A small network was trained on invented records. Each row is its activation on one of them, seen along a few directions.
Each row is followed by the record's values for the fields Sugum, Zav, Vupi, Gode, Soka.
Not every record has every field; a missing one is left out.
Other fields move the rows too, some of them a lot.
(in the rows, 500 means zero)
Random noise pushes rows far along 2 fixed directions. That doesn't count. These rows show it; they differ only by the noise:
[513 486 465 479 488 499 526 432 423 726 512 523 529 534 482 393 547 407
 417 435 535]
[508 447 721 557 849 588 532 405 618 429 587 464 573 498 564 390 491 560
 655 531 560]
[416 473 688 509 736 700 453 548 546 521 567 476 535 456 528 369 586 522
 723 662 561]
[479 454 722 545 829 628 507 449 604 445 584 465 563 483 556 383 518 555
 688 577 561]

[418 514 426 467 283 471 430 447 530 573 592 323 512 658 491 544 526 511
 449 577 438]	Sugum=s6, Zav=l2, Vupi=w5, Gode=m4, Soka=e2
[533 505 573 490 585 533 486 490 476 512 493 563 507 443 512 440 520 486
 544 516 522]	Sugum=s1, Zav=l1, Gode=m4, Soka=e4
[477 474 771 536 879 669 452 524 664 263 578 463 545 445 576 433 488 628
 817 681 550]	Sugum=s1, Zav=l1, Gode=m1, Soka=e1
[416 492 567 472 502 593 422 489 520 587 583 412 532 543 523 421 608 502
 584 651 507]	Sugum=s6, Zav=l1, Gode=m4, Soka=e4
[546 485 572 552 693 573 570 573 454 482 439 649 492 355 505 461 464 465
 559 442 568]	Sugum=s2, Zav=l1, Gode=m1, Soka=e2
[569 502 470 508 531 412 555 551 472 414 405 613 467 452 450 551 442 534
 459 412 511]	Sugum=s3, Zav=l1, Gode=m1, Soka=e2
[452 508 391 449 443 623 467 622 341 763 445 611 478 420 454 372 630 362
 480 537 545]	Sugum=s2, Gode=m1, Soka=e4
[573 470 550 534 591 428 564 357 557 473 539 469 566 558 543 466 489 489
 438 419 514]	Sugum=s6, Zav=l1, Gode=m1, Soka=e3
[470 480 544 538 654 576 485 518 583 428 537 448 516 500 518 440 516 519
 586 551 518]	Sugum=s4, Zav=l2, Vupi=w5, Gode=m1, Soka=e2
[584 442 611 577 785 499 618 399 565 438 535 555 560 461 567 461 445 537
 531 402 575]	Sugum=s2, Zav=l1, Gode=m1, Soka=e2
[464 546 379 453 312 534 448 700 366 556 419 642 423 424 405 537 521 454
 470 530 513]	Sugum=s3, Zav=l1, Gode=m1, Soka=e2
[372 544 391 450 197 478 388 443 528 599 603 297 508 685 490 510 589 498
 422 594 394]	Sugum=s6, Zav=l2, Vupi=w5, Gode=m4, Soka=e4
[524 497 558 560 631 499 542 526 558 339 467 582 475 457 506 507 425 543
 542 426 528]	Sugum=s3, Zav=l1, Gode=m4, Soka=e2
[352 540 303 413 153 577 366 639 402 705 488 403 432 561 431 514 603 425
 452 634 424]	Sugum=s4, Zav=l2, Vupi=w5, Gode=m4, Soka=e2
[611 499 432 496 438 348 544 372 505 511 481 496 506 580 503 525 405 481
 357 350 475]	Sugum=s1, Zav=l1, Gode=m4, Soka=e2
[446 491 552 519 635 670 492 656 438 543 468 609 487 354 505 433 569 457
 636 575 576]	Sugum=s2, Zav=l1, Gode=m1, Soka=e2
[467 499 507 469 391 445 453 396 532 539 556 372 510 616 519 507 522 530
 481 558 471]	Sugum=s6, Zav=l1, Gode=m4, Soka=e1
[508 497 613 558 669 493 510 480 630 211 529 466 498 475 545 592 398 637
 594 509 466]	Sugum=s5, Zav=l2, Vupi=w8, Gode=m4, Soka=e2
[605 510 596 516 591 382 511 470 572 194 404 532 451 422 524 641 346 601
 545 456 449]	Sugum=s1, Zav=l1, Gode=m4, Soka=e2
[435 496 498 508 457 534 454 477 585 465 563 353 503 600 514 495 535 546
 530 569 459]	Sugum=s4, Zav=l2, Vupi=w5, Gode=m4, Soka=e2
[544 475 677 560 835 587 543 504 540 414 487 614 522 365 550 403 474 519
 641 485 564]	Sugum=s2, Zav=l1, Gode=m4, Soka=e4
[479 467 582 549 663 618 546 554 537 494 559 541 539 506 515 424 505 505
 608 535 615]	Sugum=s3, Zav=l1, Gode=m1, Soka=e2
[469 468 561 517 675 612 501 604 512 445 445 551 493 385 497 437 561 496
 636 576 562]	Sugum=s2, Gode=m1, Soka=e2
[482 451 658 550 826 631 508 575 598 317 484 525 517 382 537 444 520 571
 716 595 565]	Sugum=s2, Gode=m1, Soka=e2
[562 481 641 535 778 500 514 440 635 256 554 508 538 445 568 529 397 627
 645 524 519]	Sugum=s1, Zav=l2, Vupi=w6, Gode=m1, Soka=e1
[440 487 535 529 608 594 490 570 546 417 545 499 502 461 529 495 506 547
 617 573 539]	Sugum=s5, Zav=l2, Vupi=w8, Gode=m4, Soka=e2
[458 487 447 494 425 484 458 461 560 484 541 363 502 597 512 539 484 531
 470 534 440]	Sugum=s4, Zav=l2, Vupi=w5, Gode=m4, Soka=e2
[523 503 482 513 527 526 537 545 430 562 436 591 507 421 488 446 545 411
 469 452 527]	Sugum=s2, Zav=l1, Gode=m1, Soka=e3
[516 428 723 589 848 541 523 347 683 381 634 385 611 563 606 424 488 579
 610 514 523]	Sugum=s6, Zav=l1, Gode=m1, Soka=e3
[540 478 450 515 522 461 609 535 425 579 456 593 516 493 476 494 478 458
 435 407 598]	Sugum=s3, Zav=l1, Gode=m1, Soka=e2
[616 489 512 569 669 405 611 425 544 332 490 580 518 457 524 556 344 541
 445 327 515]	Sugum=s5, Zav=l2, Vupi=w8, Gode=m1, Soka=e2
[381 480 467 478 487 674 427 609 480 632 554 452 499 506 506 395 630 467
 602 661 547]	Sugum=s4, Zav=l2, Vupi=w5, Gode=m4, Soka=e2
[441 519 410 447 336 507 440 540 445 683 511 465 503 553 448 455 612 449
 445 543 492]	Sugum=s6, Zav=l1, Gode=m1, Soka=e2
[550 445 648 587 845 561 597 446 569 448 536 576 566 422 563 424 473 526
 575 430 569]	Sugum=s2, Zav=l1, Gode=m1, Soka=e3
[572 506 601 547 654 472 590 523 527 355 443 614 476 421 493 507 412 552
 572 420 559]	Sugum=s3, Zav=l1, Gode=m4, Soka=e2
[422 514 403 480 315 499 429 532 520 512 494 372 465 581 480 537 538 491
 465 560 429]	Sugum=s4, Zav=l2, Vupi=w5, Gode=m4, Soka=e2
[403 507 492 489 492 629 438 618 504 510 566 475 511 483 493 495 553 506
 600 634 512]	Sugum=s5, Zav=l2, Vupi=w8, Gode=m1, Soka=e2
[552 463 488 506 573 461 543 419 507 525 473 503 504 512 533 469 479 493
 462 437 525]	Sugum=s2, Gode=m4, Soka=e1
[684 483 443 514 433 241 617 288 466 497 409 563 508 537 513 577 376 457
 250 246 461]	Sugum=s2, Zav=l1, Gode=m4, Soka=e4
[328 549 476 402 324 714 350 810 342 641 380 567 376 347 422 484 662 443
 682 744 500]	Sugum=s2, Zav=l1, Gode=m4, Soka=e1
[628 470 609 593 705 341 661 371 604 300 460 537 523 524 529 563 339 593
 461 284 523]	Sugum=s3, Zav=l1, Gode=m4, Soka=e2
[620 447 581 549 597 300 592 208 613 409 537 404 565 636 566 529 394 550
 379 353 475]	Sugum=s6, Zav=l1, Gode=m4, Soka=e4
[727 432 484 597 724 316 732 234 499 561 516 629 601 521 566 443 369 437
 266 143 573]	Sugum=s2, Zav=l1, Gode=m1, Soka=e3
[487 476 643 539 736 601 554 632 516 401 460 597 508 394 498 474 525 560
 688 567 593]	Sugum=s3, Zav=l1, Gode=m1, Soka=e2
[417 485 518 486 466 618 434 617 491 510 465 458 463 469 502 510 572 494
 593 636 493]	Sugum=s2, Gode=m4, Soka=e2
[542 453 545 519 610 454 532 373 575 513 580 430 575 585 531 476 500 536
 467 468 518]	Sugum=s6, Zav=l1, Gode=m1, Soka=e2
[644 448 468 596 688 331 670 266 569 516 514 521 585 559 535 441 405 469
 296 192 510]	Sugum=s2, Gode=m1, Soka=e3

Here are new rows. What are their fields?
[545 530 415 459 290 370 518 498 428 511 409 512 468 555 456 599 464 473
 353 412 443]	Sugum=s3, Zav=l1, Gode=m4, Soka=e2
[729 431 550 600 778 302 702 300 535 380 447 653 568 445 554 528 327 498
 340 196 537]	Sugum=s2, Zav=l1, Gode=m1, Soka=e3
[479 544 377 434 202 506 462 630 321 652 383 584 431 441 452 555 566 382
 409 522 466]	Sugum=s2, Zav=l1, Gode=m4, Soka=e3
[549 508 583 521 635 473 512 500 527 338 424 555 460 400 529 532 415 546
 587 465 504]	Sugum=s2, Zav=l1, Gode=m4, Soka=e1
[481 565 445 449 310 508 459 749 351 453 319 660 363 345 372 586 483 467
 508 538 479]	Sugum=s3, Zav=l1, Gode=m4, Soka=e2
[665 447 465 549 622 348 711 361 427 628 439 652 555 522 491 439 408 400
 311 194 622]	Sugum=s3, Zav=l1, Gode=m1, Soka=e2
[500 546 379 454 284 452 457 515 433 610 478 502 468 556 455 479 539 434
 392 474 455]	Sugum=s1, Zav=l1, Gode=m4, Soka=e2
[552 486 401 536 461 368 573 352 544 509 578 456 539 607 518 530 419 512
 349 345 491]	Sugum=s5, Zav=l2, Vupi=w8, Gode=m4, Soka=e2
[508 482 501 549 611 515 547 511 528 497 501 565 522 493 497 409 510 469
 505 434 584]	Sugum=s3, Zav=l1, Gode=m1, Soka=e2
[291 522 467 458 379 687 340 635 532 556 581 340 461 548 487 470 618 524
 639 748 447]	Sugum=s4, Zav=l2, Vupi=w5, Gode=m4, Soka=e2
[519 451 511 564 695 512 562 384 602 494 601 431 559 573 547 437 451 528
 483 417 528]	Sugum=s4, Zav=l2, Vupi=w5, Gode=m1, Soka=e2
[431 480 578 521 599 623 487 511 517 614 560 463 545 509 527 362 616 461
 581 564 547]	Sugum=s6, Zav=l1, Gode=m1, Soka=e3
[378 545 539 475 476 648 387 714 503 377 518 525 471 402 483 533 592 545
 692 716 498]	Sugum=s5, Zav=l2, Vupi=w8, Gode=m1, Soka=e2
[633 499 322 523 402 304 625 469 363 603 360 668 483 463 422 502 454 393
 232 235 531]	Sugum=s3, Zav=l1, Gode=m1, Soka=e2
[461 526 550 476 509 608 491 687 419 502 401 607 440 381 448 482 559 471
 637 578 548]	Sugum=s3, Zav=l1, Gode=m1, Soka=e2
[548 451 581 524 641 493 525 426 584 394 495 442 514 523 547 512 457 555
 541 497 507]	Sugum=s2, Gode=m4, Soka=e2
[456 482 660 521 723 633 448 572 589 321 477 468 481 417 546 486 492 577
 733 637 513]	Sugum=s2, Gode=m4, Soka=e1
[503 491 639 549 586 414 489 294 679 348 614 317 558 648 577 492 464 608
 518 496 445]	Sugum=s6, Zav=l1, Gode=m4, Soka=e4
[442 492 604 510 530 536 478 481 579 438 535 394 508 550 520 491 542 560
 599 596 496]	Sugum=s6, Zav=l1, Gode=m4, Soka=e2
[633 461 571 570 745 428 618 442 532 358 440 638 507 429 514 490 385 533
 486 333 559]	Sugum=s3, Zav=l1, Gode=m1, Soka=e2
[459 493 388 508 499 538 512 535 451 630 538 546 523 491 483 445 541 440
 445 461 533]	Sugum=s5, Zav=l2, Vupi=w8, Gode=m1, Soka=e2
[628 515 432 491 457 317 540 359 493 448 440 536 479 521 517 538 380 496
 364 327 463]	Sugum=s1, Zav=l1, Gode=m4, Soka=e1
[517 513 569 505 554 521 500 549 493 402 438 548 452 410 513 535 465 531
 585 517 510]	Sugum=s2, Zav=l1, Gode=m4, Soka=e2
